Each row has a name. Each question is about the rows just above it.

(124): [ 91  63 120 160 171 130 130 117 133 107  90 119  94 147]
(68): [137  63 120 160 171 130 130 117 133 107  74 154 133 132]
(19): [122  96 115  67 176 116 122  86 136 102 132 179  93 112]
Right after [116] comes
[122]
[ 91  63 120 160 171 130 130 117 133 107  90 119  94 147] is in which row?
(124)
The entry that follows [90]:
[119]
Right after [94] comes
[147]

(31): [106 192 142 156 142 134 112]
(10): [106 192 142  70 142 134  73]
(28): [ 90 157 122 122 153 143 154]
(70): [100 192 140  70 140 115 116]
(44): [112 189 132  80 132 128 120]
(69): [109 160 153  66 153 142  52]
(39): [ 90 157 122 122 122 143 154]
(151): [112 189 119  80 132 128 120]
[ 90 157 122 122 122 143 154] is in which row?
(39)
Which row holds [106 192 142  70 142 134  73]?
(10)
What comes right after [66] in the named rows?
[153]
The entry that follows [160]:
[153]

(13): [178 161 116 124]
(38): [107  93 127 139]
(58): [ 92 123 115 164]
(87): [195 158 138 166]
(146): [ 88 106 116 145]
(201): [102 114 114 155]
(193): [100 101 112 142]
(18): [183 124 193 192]
(52): [135  69 115 157]
(147): [124 103 162 113]
(150): [126 146  76 119]
What comes right after [158] in the named rows?
[138]
The entry that follows [126]:
[146]
Right after [106] comes
[116]
The entry that follows [93]:
[127]
The entry that follows [135]:
[69]

(2): [ 89 116 142  94  75 131 167 186  89  86 200  66  88  75 193 140 118 111
  96 133 149 174  88 165 175]
(54): [100 141  92 127  78 183 163 167  86 141 145 114 119 100 105  58 101 145
 171 157 168 121 138  96 139]
(4): [108 192 161  91 123 170 102 113 112  96 143 117 109 105 144 110 177  60
 178  50 111 184  96 185 155]
(84): [158 180 101 151 133 132  75 107 148 168 143 160 170 153 200 128 101 122
 115 121  69 158 170 157 150]
What comes right after [92] in the named rows?
[127]
What comes right after [119] in the named rows?
[100]
What comes right after [184] in the named rows?
[96]
What comes right after [112] in the named rows?
[96]
Right after [186] comes
[89]
The entry that follows [193]:
[140]
What comes right after [174] in the named rows?
[88]

(88): [129 112 115 114 112 143 162 138 129 136]
(156): [129 158 103 134 134 117 163 118 136 120]
(12): [105 115 141 141 126 121  69 124 133 125]
(189): [119 114 122 128 109 135 119 136 139 133]
(49): [148 141 131 122 118 128 155 126 118 127]
(144): [ 94 118 120 128 138 121 122 115 134 117]
(123): [107 101 134 128 117 133  98 132 129 130]
(67): [101 137 119 141 138 112 108 112 129 115]
(75): [ 96 132  95 131 124 121 150 117 135 118]
Whose row is [101 137 119 141 138 112 108 112 129 115]?
(67)
What comes right after [137] in the named rows?
[119]
The entry that follows [162]:
[138]
Which row holds [148 141 131 122 118 128 155 126 118 127]?
(49)
The row with [129 158 103 134 134 117 163 118 136 120] is
(156)
Whose row is [105 115 141 141 126 121  69 124 133 125]?
(12)

(79): [135 109 166 103 140 132 113 146 102 100]
(56): [169 120 135 162 105 134 122 132 115 123]
(91): [ 95 149 145 109 129 111 108 130  80 186]
Right after [129] comes
[111]
Right after [130] comes
[80]
What comes right after [134] in the named rows?
[122]
What comes right after [145] in the named rows?
[109]
The entry that follows [122]:
[132]
The entry that follows [146]:
[102]
Right after [140] comes
[132]

